Each row below holds a small network's activations on one input, seen along a few directions.
In each table, some parts of the input vary, and every possible input appears once, in random order.
Descriptions start from the smaller parts, as in this example, which fits no table here: one of 4 places along a line, together with either a single point or one of 9 places around a ring or (one of 2 separate values, together with one of 8 places around a ring).
Shared parts are said once, and a part with two or three values counts as separate values.

Other details of the inputs vary at random and push rows far along two fixed directions, the same in every table; ignore that.

Rows:
R1: [ -6 -27   1  14  20  -1   9  30  35 -32 -10  19  26]
R2: [ -7 -13  40  10 -25  -5  16  18  10 -17  -7   0   6]
R3: [-44 -43  -3   2   8 -32 -17   5   8 -16  -2  17  19]
R4: [  4 -24 -12   0  26   8   0  23  16 -20 -19   3   9]
R5: [-24  17  54  13 -94 -21  26  10 -34   2   6 -13   2]
R6: [ -8 -40 -17  10  22  -1   8  44  28 -36 -18  18  28]
R7: [ 38  10 -18 -20  39  29 -29 -26  -4  26 -14 -20 -35]
R8: [ 29  32 -65 -16  67  24 -28 -31 -14  34   7  -2 -30]
R9: [ -6  21  21  18 -49 -13   7  -6 -25   3  11  -6  10]
R10: [ 48  24   6  -8  12  23 -32 -45 -22  41  -2 -33 -41]
R11: [ 10  36   2 -12 -29   9 -10 -27 -31  30   6 -18 -28]
R12: [ 17  -4   4 -21  34  18   7 -13  17  -3  -7 -10  -5]
R13: [-52 -58 -32 -13  42 -23 -16  22  26 -32 -12  31  23]
R14: [ 27   5   9  -9  29  15  -1 -28   9   4   4 -17  -5]
R15: [  6 -30 -30  11  31  -1  -1  35  22  -7 -10  16   2]
R16: [-38   2  52   3 -82 -24  48  23  -1 -19  12   3  23]
R17: [-33 -31   3   7   7 -31 -24 -14  -1  -3   4   8  14]
R18: [-34  -5  77   6 -78 -41 -15 -35 -44  26  11 -30 -19]
R19: [-43  -1  32   5 -59 -17  36  36   5 -26   1  16  20]
R20: [-22 -14 -34   9 -10 -10   7  37  19 -22   1  33  29]
R21: [-37 -18 -13   6 -42 -17  20  51  13 -25  -2  30  25]
R22: [  5 -34 -31   8  47   7  -3  29  29 -30 -16  17  25]
R23: [ 14  32 -18  -4   0   5  -9 -20 -27  34  11 -10 -31]
R24: [-18 -44   9  12   0 -14  32  44  46 -46  -2  25  45]
R25: [-19 -28  51  10 -49 -19  38  32  21 -28   0   1  24]
R26: [-11 -43 -23   4  17  -5  14  58  29 -18 -19  22   3]
R27: [ 41  26  50  31 -48  -9 -14 -37 -39  53  15 -40 -37]
R28: [-27 -26  59  15 -57 -15  33  41  14 -27 -10   5  15]
R29: [ 10  42  27   5 -54  -6   0 -26 -47  48  15 -26 -39]
R30: [  7  30 -25 -14  38  19  -9 -24  -1   2   6   3  -4]
R31: [ 25  -1 -28 -13  78  29 -18 -13  22  -6 -11   3  -5]
R32: [  4  24 -34 -23  50  24  -7 -18   4  -2   0   8  -6]
R33: [ 16  49  33  -9 -29   3   5 -53 -29  26  25 -27 -12]
R34: [ 27 -14 -48  -8  62  22 -25   2  22   0 -14   6  -6]
R35: [-11  19  26   6 -52 -10  12   1 -27   2   5  -9   2]
R36: [ 11  38   7 -22   2  12   5 -39 -15  15  16 -17 -10]
R37: [ 13  46  18   4 -14   7  -7 -44 -24  21  18 -13 -10]
R38: [  7 -32 -39   8  36   5 -10  30  34 -19 -14  22  18]
R39: [ 35  22  47  16 -41  -3 -11 -29 -38  50   8 -39 -44]
R40: [ 32  32 -65 -10  67  23 -30 -34 -13  35  10   1 -25]
R41: [-22   6  29  11 -51 -20  32   6   2 -15  21   8  31]
R42: [-13  -4 -46  -7  32   6   2  21  11 -23  -6  22  22]
R43: [ 32  40 -45 -19  38  26 -33 -45 -19  33   8 -10 -26]
R44: [ 14 -19 -32 -16  59  24  -8  11  16 -13 -24   2  -3]
Each input here is: one of 4 places along a line, together with either a single point or (one of 2 separate values, together with one of 5 places along a line).
Changing only the place on the line of 4 turns R1 into R2. The same change can be made to R9. Which row results?
> R35
Change only the place on the line of 4 in R14. List by row number the other rows that result.
> R12, R24, R25
Change only the choice among 2 separate values in R40. List by row number the other rows that result.
> R27
Change only the choice among 2 separate values in R4. List by row number the other rows that result.
> R35
Change only the place on the line of 5 in R7. List by row number the other rows that result.
> R12, R26, R28, R44

Rows:
R45: [-15  -2  -4   1 -17 -14   1   7  -5   3   6   7   2]
R46: [ 18  51  48   8 -51  -1  -1 -48 -41  33  22 -31 -19]
R47: [ 33  13 -18 -18  64  20 -34 -52  -6  27   1 -22 -26]
R48: [ 20  21 -44 -21  47  25  -8 -17   4  10   2   2 -11]
R49: [ 17 -13 -49 -14  80  26 -15   8  25  -9 -18  11  -5]
R50: [ 21  -3 -16  -9  41  15 -24 -23   2  10  -6  -8 -12]
R51: [ 33  31  52   4 -31   6  -2 -45 -27  33  11 -40 -26]
R52: [-20  -1   5   7 -18 -13   9   6   0 -11   8  12  18]
R53: [ -6 -17  31  11 -38 -10  22  25  11 -12  -2   1   9]
R54: [ -4 -17  14  11  -9  -8  -2  10   0  -2  -7  -1  -1]
R55: [ -5 -32 -31  -3  39   8   5  39  32 -27 -18  21  17]
R56: [ 33  30  58   7 -49   2  -2 -38 -32  38   9 -40 -33]
R57: [-15 -13 -37  -6  17   3  19  38  22 -22  -5  26  18]
R58: [-23 -30  44  24 -63 -28  16  33   3 -14  -4   4  16]
R59: [ 28  42  -1  -8   0  16 -16 -40 -28  34   9 -22 -27]
R60: [-22  -3   4   5 -22 -10  30  27  13 -22   6  19  24]
R61: [  5 -12   4   5   3   1  -3   8   3  -4  -9  -3   0]
R62: [-10 -14  37  16 -32 -12  19  19   9 -18   0   2  18]
R63: [  7  -8  16   6 -13   0   3  10   4  -2  -6  -5  -1]
R64: [  9   4 -67 -22  70  26 -12   3  20  -9  -6  19   4]
R65: [-11   4  10   6 -40  -9  22  21  -1  -4   6   7   7]
R66: [  4 -20 -24  -7  47   8 -11   0  19 -12  -9   7   9]
R67: [ -5 -31 -25  -6  38  -1  -9  16  23 -11 -11  13   5]
R68: [-12  -4 -22  -5   8  -5  -4   3   4  -1   4  12   4]
R69: [  7  -7  16   4 -11   1  11  11   4   0  -5  -6  -3]
R70: [ -2  49   0 -36   2  15 -12 -55 -33  28   5 -21 -28]
R71: [-24  -8   1   9 -26 -14  17  26   8 -22   3  16  25]
R72: [ -3   5 -31  -5  23  10   1  14   6  -5  -3  14   2]
R73: [-17  -6 -11   6 -15  -8  10  25   2 -13  -2  14  14]
R74: [ 22  24  67  17 -61 -10 -12 -43 -45  41   9 -43 -31]
R75: [ 13 -11 -33 -12  69  18 -13  -5  23 -15 -11   8   7]
R76: [  1   1 -56 -12  55  16 -11   8  11  -8  -7  18   1]
R77: [ 10  40  36   3 -34  -8 -11 -54 -39  36  23 -28 -22]
R78: [-27 -17 -23   1   4  -9  10  26  17 -25   0  25  27]
R79: [ -9 -21  30  16 -38 -14  10  22   7 -14  -5   1  12]
R80: [-36 -16  16  15 -53 -30  19  33  -2 -11   6  14  16]
R81: [-17 -21  38  19 -42 -24   8  17  -3  -1  -1  -3   0]
R82: [ 27  19  17  -7  24   8 -25 -55 -18  30   8 -28 -26]
R83: [-23   5  39  19 -71 -21  27  21  -7 -11  11   3  19]
R84: [ 34  29  35   1  -8  12 -13 -45 -22  29   6 -35 -24]
R85: [-32 -20 -17   5  -6 -17  10  33  10 -15   0  24  14]
R86: [-23   0  33  20 -75 -25  20  25 -12  -7   6   4  13]
R87: [ 21   0 -21 -12  62  18 -23 -29   6   4  -4  -5  -6]
R88: [  4 -15  -9  -5  32   8  11  12  26 -19  -6  10  12]
R89: [-17 -27  29  13 -36 -22   8  18   7  -8  -1   2   9]
R90: [-13 -13 -60 -18  63   6  -8   8  24 -15  -1  25  14]
R91: [ 28  31 -38 -20  50  25 -33 -49 -17  29   5 -12 -24]
R92: [ -5  11   4   0 -18  -2  18   5   0  -4   9   3   8]
R93: [ 35  22  18  -2   2  12 -23 -41 -23  30   0 -31 -29]
R94: [ -5   2 -22  -3   6   3  -1   6   4  -7   0  10   7]
R95: [-39 -24  24 -15 -19 -10  18  26   8 -30 -10   7  11]
R96: [-20  -1  12  11 -43 -13  28  32   1 -10   4  12  10]
R97: [ 11 -13 -25  -8  45  16   1  14  21  -8 -13   8  -4]
R98: [ 34  25  25  -1   4  12 -20 -49 -23  27   4 -34 -24]
R99: [-14   4  10  10 -39 -10  16  22  -6  -5   3   6   9]
R100: [ 35  21   8  -3  21  17 -25 -40 -21  29  -3 -28 -33]
R101: [ -4 -32 -30  -5  39   9   4  35  37 -29 -16  22  19]
R102: [-30  -4  34  23 -71 -28  18  24 -15  -4   7   6  10]
R103: [-25 -19 -28   2   4  -9   7  33  12 -20  -4  25  20]
R104: [ 27  33 -28 -16  35  19 -31 -47 -23  33   6 -15 -27]
R105: [  3 -19 -19  -6  37   2 -13   1  11   1  -8   2  -5]
R106: [-12  -1 -24  -3  19   1   5   9  12 -19   1  18  19]
What do these inputs look like to the network?
> one of 2 separate values, together with either a single point or (one of 5 places along a line, together with one of 6 places along a line)
Changing only the choice among 2 separate values turns R104 into R58. The same change can be made to R72. Which row results?
> R49
Changing only the choice among 2 separate values turns R97 into R96. The same change can be made to R95. Which row results?
> R70
Change only the place on the line of 6 in R98. List by row number the other rows that result.
> R61, R75, R79, R93, R100
Change only the choice among 2 separate values in R57. List by row number the other rows that result.
> R69
Start at R53 and move only the place on the line of 5, one step at a time. The first step leads to R101. Which rows follow, in order?
> R79, R50, R89
Change only the place on the line of 5 in R73. List by row number the other rows that result.
> R57, R80, R99, R103
Change only the choice among 2 separate values in R102. List by row number the other rows that result.
> R54

Rows:
R107: [ 36  22   4  16   6  19 -17 -20 -12  20  -5 -14 -13]
R108: [-13 -28 -42  -5  66  12  -3  21  44 -45 -20  32  36]
R109: [ 18   8 -21  12  -3   8  -2   5  -3  -1   1   4  14]
R110: [  7  -9  38  -3  -2  -4   0 -18   6   0  10 -12  -5]
R111: [  3  -9  40   5 -18  -4  -6  -3   3 -16  -4 -14   8]
R112: [-22  25  34   2 -43 -19  20 -13 -21   7  25  -6   4]
R113: [ -1  11  14  -2 -11  -9  11 -26  -2   6  21  -5  13]
R114: [-13 -59 -26  15  17  -1  11  82  50 -54 -23  37  38]
R115: [ 41  -1 -10  -9  42  30 -24 -12  -8  19 -26 -26 -32]
R116: [-34  15  42  14 -70 -23  21   8 -23 -18  11   1  21]
R117: [-32 -15 -22  14 -20 -20  37  61  17 -25   8  36  25]
R118: [-59 -69 -32  19   9 -58 -54  10  -8   6  -3  25   6]
R119: [ 28   2  42  17 -34  -7   3  -2  -5  20  10 -21 -21]
R120: [ 15  -7  30 -19  22  10  -5 -36  -7  17  -5 -27 -29]
R121: [-18 -24  72  10 -60 -18  14  14  -8 -15 -18 -21   5]
R122: [ -3 -11  -7  -4  41   5   4 -10  25 -11   2  15  12]
R123: [  7  51 -19 -38  19  25 -26 -54 -33  24   0 -18 -27]
R124: [ -4  17  35  13 -50 -13   7 -21 -17  -4  12 -14  20]
R125: [-26 -15 -46  10   6  -1  18  61  17 -39  -7  39  31]
R126: [10 -6  1 19 -1 -4 13 16 18  4  1  9  3]
R127: [-12  27  12   3 -68  -1   7  11 -31  13   1  -4 -12]
R128: [ 22  35 -77 -40  69  36 -18 -25  -3  31   1   4 -39]
R129: [-18  29  -1 -30 -10   1   5 -25 -15  17  12  -3 -15]
R130: [ 28   5 -71 -11  72  20  -5  -2  23   8   5  13   4]
R131: [ 41   4   9  -8  24  16 -10 -22  -9  36 -10 -32 -46]
What do these inputs look like to the network?
> either a single point or (one of 4 places along a line, together with one of 6 places along a line)
Change only the place on the line of 6 in R115. List by row number the other rows that result.
> R107, R109, R114, R125, R127
